These are the activations of a small neural network, seen along a few directions. Each row is one input.
Each table varies a few parts of the input and shows all the possible inputs, shuffled.
Descriptions start from the smaller parts, as in this example, which fits no table here: one of 8 places around a ring, together with either a single point or (one of 2 separate values, together with one of 4 places along a line) or one of 9 places along a line.
Shared parts are said once, and a part with two or three values counts as separate values.
(in the rows, 128 means zero)

Other details of the inputs vary at random and push rows far along two fixed directions, the same in every table; ignore that.

Table:
R1: [118  98 159 159 149 160 154 127 129  98 153  88 149 171 173 122]
R2: [141 121 142 139 136  78 149 123 170 138  95 126  78  82  96 140]
R3: [137  95 198 141 154 168 145 138 116 127 159 100 148 124 154  91]
R4: [106 131 114 129 159 103 163 151 181 126  84 145 114  63 138 108]
R5: [143 110 139 136 142  92 147 119 163 139  96 139  74  65 105 137]
R6: [ 94 194  70 122 109 173  85 105  77 122 146 141 171 179 131 111]
R7: [ 80 119 175 149 130 161 149  95 143  69 145 100 155 161 150 103]
R8: [107 135 174 162 131 159 159 114 145  93 157  79 155 139 156  97]
R9: [146  97 134 118 142  88 144 149 174 138 102 135  85  99 110 156]
R10: [116 113 127 133 171  95 132 108 155 119  78 133  63 114  89 144]
R11: [114 103 143 126 135  80 136 103 167 115  83 144  78 102  89 145]
R12: [112 194  80 121  77 165  95 115  95 151 164 135 181 150 152 116]
R13: [161 183  48  79  93  78  97 156 122 172  98 183 139 105  95 146]
R14: [136 183  27  83  93  92  95 162 134 166  98 189 144 108 113 158]
R15: [130 166  92 103 118 165  74 118  61 137 150 141 163 187 116 122]
R16: [140 102 113 118 163  82 159 141 170 130  86 135  98 119 136 151]
R17: [148 166 103 103  84 157  87 127  80 167 168 137 174 158 137 128]
R18: [135 153  96 115 108 165  64 121  54 140 154 141 143 186 103 129]
R19: [104 132 105 128 150  84 167 133 181 113  89 128 103  94 140 141]
R20: [149  85 195 151 134 165 138 125 114 113 168  96 126 130 137 113]
R21: [129 169  82 115  83 153  91 137  68 146 164 137 178 163 144 133]
R22: [121  79 198 141 127 152 127 111 118  90 155 101 130 167 121 122]
R23: [125 110 122 122 163 102 155 173 171 126  88 150 118  73 130 121]
R24: [128 103 177 150 142 172 151 132 129  93 160  96 155 131 157 106]
R25: [153 147 116 119  88 166  77 147  55 177 168 152 158 131 124 107]
R26: [134  96 186 139 144 150 149 121 115 114 162  82 137 154 154 123]
R27: [126 113 181 154 136 158 152 137 136  92 160  84 159 148 148 110]
R28: [ 99  99 182 141 135 159 141 118 134  69 148 104 159 169 141 116]
R29: [127 200  21  94  92  99 105 140 132 157  93 192 141  79 118 132]
R30: [106 117 105 119 184 103 144 146 170  88  77 141 104 129 110 143]
R31: [151 107 131 109 157  93 155 146 170 125  95 144 105  80 120 135]
R32: [132 104 120 143 148  81 152 113 163 144  87 130  67 105 120 154]
R33: [135 109 145 137 151  95 144 135 156 156  91 145  77  58 110 123]
R34: [160 160 112 120  71 149  81 135  67 160 172 134 160 155 111 125]
R35: [138 165 105 130  71 147  82  98  53 177 168 128 137 148 122 135]
R36: [116  93 195 129 137 153 137 108 126  86 150 101 149 168 134 114]
R37: [139  79 177 159 140 154 142 119 113 118 160  86 119 170 152 129]
R38: [105 128  92 137 158  88 169 129 188 114  81 134 104 110 151 140]
R39: [156 159  43  86  88  77  88 154 101 180 104 182 108 112  95 169]
R40: [128 104 196 162 126 158 138  93 126 134 166  80 113 136 138 122]
Description of these inputs: one of 5 places along a line, together with either one of 2 separate values or one of 6 places along a line.
The inputs of R23 and R25 match in every part but the place on the line of 5. If R1 is changed in the same way as R23 into R25, which row does it become? -> R37
The inputs of R17 and R9 match in every part but the place on the line of 5. If R31 is changed in the same way as R17 into R9, which row does it become? -> R20
Which other rows does R36 become when the choice among 2 separate values takes its other values? List them by row number. -> R15
Which other rows does R4 become when the place on the line of 6 takes its other values? List them by row number. -> R8, R12, R19, R29, R38
List by row number the other rows that have the place on the line of 5 in common with R2. -> R5, R10, R11, R32, R33, R35, R40

Table:
R41: [111  89 128 135 156 104 154 138 170  79  95 117  99 129 118 146]
R42: [138  98 224 199 106 205 125  87  76 144 225  48 135 163 140 101]
R43: [121 111 140 126 153  95 178 136 185 120 103 112 114 103 150 119]
R44: [141 207   9  91  91  89  85 126 117 169  90 194 146 107 111 155]
R45: [176 160  47  58  94  83  71 156  93 184 108 205 133 110  76 155]
R46: [110 121 143 128 176 116 160 142 183 101  93 126 113 100 127 100]
R47: [100 110 151 132 167 115 157 161 182  96  97 138 125  95 127 116]
R48: [120 205  75 117  60 206  60 101  19 145 201 131 194 201 135 119]
R49: [135  94 179 144 129 100 146 104 167 139 102 118  70  91  90 140]
R50: [105 103 141 133 150 115 166 153 180  88 104 129 121  85 132 130]
R51: [134  94 187 125 133  91 138 107 161 119 100 124  74  96  91 136]
R52: [115 111 140 131 164  92 170 123 178 123  95 105 114 112 146 140]
R53: [111  91 204 168 114 196 134 104  81  98 204  52 175 224 179 109]
R54: [125  91 133 142 152  96 157 131 178  87  98 124 102 135 129 149]
R55: [141 210  78 122  45 202  66 103  35 157 203 140 216 178 156  91]
R56: [126 203   6  85  96  98  83 133 109 162  88 186 143 102 101 151]
R57: [123 195  89 114  32 192  67 131  27 173 207 143 232 181 164 109]
R58: [172  87 161 136 163 104 154 165 153 139 108 108  83  93 126 146]
R59: [104 119 141 129 185 112 155 134 174  96  93 125  96 128 116 131]
R60: [122 181  17  86 101  91  69 157 109 150  83 200 136 141  86 148]
R61: [120 106 146 139 145 107 169 146 188  95 107 137 125  90 143 133]
R62: [144  81 180 111 156  88 140 129 154 111 109 131  92 101  95 136]
R63: [116  81 222 187 131 213 131  85  43 119 192  86 146 166 161  77]
R64: [141 206  10  87  90  89  89 130 115 163  98 199 128 127 105 165]
R65: [110 119 200 165 123 226 140  98  91  84 207  56 179 171 173  71]
R66: [121  67 145 130 163 114 146 119 163 138 104 136  73 101 152 142]
R67: [153 100 159 157 154  89 151 149 152 144 124 101  64  82 120 139]
R68: [115 111 140 127 163  91 174 128 175 117 103 111  96 132 140 150]
R69: [ 99 124 207 170 152 222 124  94  87  94 191  60 183 188 163  79]
R70: [194 161  37  68  96  99  80 172  95 202 107 197 132 108  87 159]
What is each input in this table made of? -> either one of 2 separate values or one of 8 places around a ring or (one of 4 places along a line, together with one of 5 places along a line)
